Each row below holds a small network's activations on one input, seen along a few directions.
Each table varies a few parts of the input and shows all the possible inputs, shuffled.
Descriptions start from the smaller parts, as in this example, which fits no table here: ring(5) and (point or ring(11) or (values(2) and line(6))).
Shared parts are said once, and a part with two or three values counts as separate values.

Other details of the inputs shift rows strongly along two fixed directions, in all tables alike. That doesn't count.
These rows show it; all are for the same input, with only those details redrawn:
[  1 -21  18  15 -16 -20   2 -18  17  26  -1 -16 -26  15]
[-10   3  -9 -15  -4  -8   1   7  13 -22 -13 -18  -6   3]
[  0 -21  18  15 -17 -22   3 -17  18  25   0 -18 -28  15]
[  1 -20  18  15 -16 -20   1 -18  17  26  -2 -16 -25  15]
[-10   3  -9 -15  -4  -8   1   6  12 -22 -13 -17  -5   3]
[ 17   6 -13 -23  16  15 -12  -7 -15 -13 -18  27  41   4]
[  1 -21  18  15 -17 -21   3 -18  18  25  -1 -17 -27  15]
[ 30 -18  13   6   4   4 -12 -32 -11  33  -7  30  23  16]

Table:
row 1: [-11  -9  12  32 -17  -6   4 -15   4  25  13  -5 -36   8]
row 2: [ 12  15 -12  -6   9  26 -13  -5 -25 -20  -2  40  48 -10]
row 3: [-21  13 -10  10  -8  13   2   9   8 -30   0  -8  -9  -6]
row 4: [ 26   7  33  13  21  27 -24 -41 -10  32  18  23  12 -12]
row 5: [-10  11  -9 -12  -6  -8  14  17  12 -17   2  -9  -1 -11]
row 6: [ 18  11 -19 -17  15  23  -9  -1 -26  -9  -5  45  49 -14]
row 7: [  6 -15  16  26 -16 -18  10 -10  15  27  23  -2 -11  -4]
row 8: [ -9  14  -8  -4  -8  -8  13  14  14 -22   6  -9   7 -12]
row 9: [-11   5  -8 -16  -4  -1   5   1   8 -21  -6  -5  12  -2]
row 10: [ -6   7 -12 -17   8 -13  14  29   3 -11  -6 -18  -7  -3]
row 11: [-19   9  -9  -4   1   9  -2  19  -1 -20  -6  -8 -18   3]
row 12: [-18   9  -7   0  -5  12   0  13   1 -26  -6  -3 -10  -5]
row 13: [ 20   6 -20 -18  19  21  -7   5 -21  -8   0  42  50 -14]
row 14: [ -4 -18  20  25 -14  -2   1  -6  -1  27   3  -8 -34  12]
row 15: [-11  11 -13   0  -8  -1   3  11   5 -21   4  -3   8 -16]
row 16: [ -2   5 -17 -13   9  -4   3  24  -9 -10  -6  -5   0  -6]
row 17: [ 12  13 -12 -14  12  27 -12  -2 -29 -16  -7  44  42  -9]
row 18: [ -8   6 -14  -1  -4  -4   6  15  10 -20   9  -4   9 -17]
row 19: [ 24 -15  14  12   1  11 -11 -21 -28  35   3  34  12   8]
row 20: [-13  33  10  -2  13  18 -14  -4  17 -28  13 -22  -3 -27]
row 21: [  1 -20  19  15 -17 -21   3 -17  18  25   0 -17 -28  15]
row 22: [-14   1  -8 -18  -4  -8   7  11   9 -19  -9 -21  -3   3]
row 23: [ 33 -23   5   8  17   1  -4  -8 -23  45   8  30  19   7]
row 24: [ 30   5  32   7  25  25 -24 -34 -15  38  15  18   8  -6]
row 25: [ -6  27   7 -14  29  12 -11   9   5 -17   4 -30 -18 -17]
row 26: [  0 -20  19  14  -9 -28  14  -6   9  36   6 -24 -27  16]
row 27: [-20  12 -15  -4  -1   6   2  17  -4 -18  -4 -15 -21   1]
row 28: [-11   0  -8 -18   5 -12   9  15   5 -16 -11 -24  -4   7]
row 29: [-10 -11  18  32 -14  -1  -1 -14   6  23  10   4 -31  10]
row 30: [-14  12 -16  -5   9   5   1  21 -11 -15  -5 -12 -17   6]
row 31: [-12   6 -14  -4   9  10   3  21  -6 -18 -10 -13 -19   5]
row 32: [ 19 -10  16  30  -1  20 -13 -28 -17  24   8  39  21   7]
row 33: [  5 -15  18  21 -15 -10   3 -27  11  22   8   0   6   9]
row 34: [-13   5  -7 -17  -5  -9  11  16   8 -14  -5 -21  -3   1]
row 35: [ 25 -13  15  19  -3   4 -12 -40  -2  24   2  32  31   9]
row 36: [  2 -17  18  14 -15 -23  14  -2  12  35  11 -15 -28   6]
row 37: [  4 -24  12  16 -12 -19   9   0   8  37  14 -11 -26   2]
row 38: [-24  18 -13   8  -7   8  -1   9   4 -26   3  -6  -6  -5]
row 39: [-18   7  -5 -11  -9 -10  12  10  14 -19  -2 -17  -1  -6]
row 40: [ -5   7 -12 -12  -2  -6  10  19   8 -17   7  -2   2 -14]
row 41: [-17  10  -4  -4 -10  -9  10   8  16 -25   3 -18   7  -7]
row 42: [ 24 -17  14  18  13  14 -11 -15 -29  35  -3  29   6  17]
row 43: [-13   6  -8 -11  -7  -6   1   0  16 -26 -11 -10   1  -4]
row 44: [ -6   2 -10 -15   5 -12   3  11   9 -20 -16 -20  -7   7]
row 45: [ 18   8 -14 -18  24  21 -11   8 -38  -9 -12  32  34   0]
row 46: [  3   3 -15 -17  11 -10  11  29  -1 -11   0 -11  -4  -5]
row 47: [ 19   8 -20 -21  17  20  -9   7 -29  -5  -8  36  41  -8]
row 48: [ -1   5 -14 -18   3  -5   9  25   2 -12   3  -5   0  -8]
What do these inputs look like to the network?
Answer: line(4) and (point or line(11))
The inputs of row 4 and row 20 match in every part but the line(4) part. If row 9 is changed in the same way as row 4 into row 20, which row does it become?
Answer: row 33
Change only the line(11) part in row 44. List by row number the other rows that result.
Answer: row 10, row 16, row 23, row 26, row 28, row 30, row 31, row 42, row 45, row 46
A walk changes only the line(11) part. It starts at row 27 and steps to row 11. List the rest of the walk in order.
Answer: row 14, row 19, row 47, row 37, row 48, row 36, row 34, row 22, row 21

Table:
row 49: [-1  5 -5 -5  1  7 -2  3 -4 -8 -1  6  6 -5]
row 50: [  5 -12   8  11  -6  -8   2  -9  -2  20   3   3  -6   8]
row 51: [  8 -13   9   8  -4 -11   3  -7   4  22   4  -2  -5   5]
row 52: [ 1  7 -2 -5 10  8 -5  4 -6 -5 -1  0  1 -3]
row 53: [ 0  6 -4 -1  3  7 -2  1 -3 -9  1  5 11 -3]
row 54: [-31   1  -3  -3 -16 -26  16  24  29 -19  -1 -49 -43  -4]
row 55: [  7 -12  10   8  -4  -7   0 -11   0  21   2   1  -5   8]
row 56: [ 1  0 -9 -8  2  0  2  9 -4 -7 -3  4  7  0]
row 57: [  4  -8  13  11  -5  -3  -2 -13   3  20   6   0  -9   1]
row 58: [  4  -6  11  15  -5  -2   0 -11   0  19   9   5  -5   1]
row 59: [ 1  5 -3 -7  3  6 -5  0 -1 -9 -4  4  6 -4]
row 60: [  4  -7  15  14  -4  -3  -1 -14   4  18   7  -2  -5   3]
row 61: [-1  1 -7 -5  1  3  1  4 -4 -6 -6  4  6  4]
row 62: [  0   4  -6  -4   1   6  -3   2  -3 -10  -3   7   6  -4]
row 63: [  0   6  -3  -4   4   5  -3  -2   0 -10  -2   2   8  -1]
row 64: [-1  8 -1 -6  4  5 -1  1  1 -8  1  1  6 -5]
row 65: [-1  7 -5 -3  8  9 -3  7 -8 -6  0  3  1 -3]
row 66: [ 1  1 -9 -7  1 -3  4  9 -2 -7 -2  2  8 -2]
row 67: [ -3   6  -6  -1   1   5  -1   2  -1 -10  -2   3   6  -2]
row 68: [ 2  2 -5 -9  4  3 -1  1 -4 -6 -7  3  8  4]
The inputs of row 49 and row 57 match in every part but one. If row 66 is changed in the same way as row 49 into row 57, which row does it become?
Answer: row 51
What do these inputs look like to the network?
Answer: values(2) and (point or line(4) or ring(5))
Change only the values(2) part in row 55. List by row number the other rows that result.
Answer: row 50

Table:
row 69: [-22  11   5   7  -9  -2   2   5  18 -17   7 -25 -25 -10]
row 70: [ 11 -25  24  27 -12 -11   1 -24   3  44   7   4 -15  15]
row 71: [  1   1  -3  -1   4   8  -4   2 -10  -3  -3   6   2   1]
row 72: [ 6  0 -4 -9  3  0 -3 -1 -1 -2 -5  6 10 -2]
row 73: [-16  -1  -2   2 -13 -17  11  13  17 -12   1 -24 -21  -3]
row 74: [-18   1  -3  -1 -12 -16  11  14  17 -12   2 -27 -18  -3]
row 75: [ 5  5  0 -7  8  6 -2  3 -8  0  0  6  6 -3]
row 76: [ 2  3 -7 -1  2  7 -1  3 -8 -2  0 10  4  0]
row 77: [ 5  3 -4 -1  6  4 -1  4 -7 -2  1  8  7 -3]
row 78: [ 14 -22  27  24  -5  -9  -3 -25   3  45  11  -1 -19  11]
row 79: [ 4  1 -1 -8  2  0  1  0 -2  0 -1  5 10 -1]
row 80: [ 1 -2 -6 -2  0  0  2  2 -2 -3 -1  9 11  0]
row 81: [ 3  5 -2 -5 10  6 -3 -1 -7 -2 -3  3  6  2]
row 82: [ 6  3 -2 -7  8  5 -5  1 -5  1 -3  5  4 -3]
row 83: [ 6  0 -1 -7  4  1 -2 -4  1 -3 -4  2 11  1]
row 84: [-19   1  -3   4  -8 -10   9  16  13  -9   3 -23 -26  -4]
row 85: [ 4  4 -4 -4  7  5 -1  4 -7 -2  1  4  9 -3]
row 86: [ 2  2 -3 -5  4  1 -1 -4 -2 -3 -5  3 10  4]
row 87: [ 0  8  1  1 -1  9 -6 -9  2 -9  2  8 14 -7]
row 88: [ 3  3 -2 -2  7  8 -4  3 -7 -2 -4  6  3  2]
row 89: [ 1 -2 -3 -2 -1  3 -2 -1 -6 -3 -5  7  7  3]
row 90: [ 2  0 -7 -2 -3  2  1  0 -3 -3 -2 10  9  2]
What do these inputs look like to the network?
Answer: values(2) and (point or ring(10))
The inputs of row 80 and row 84 match in every part but the values(2) part. If row 89 is changed in the same way as row 80 into row 84, which row does it become?
Answer: row 71
Change only the values(2) part in row 82. List by row number the other rows that result.
Answer: row 72
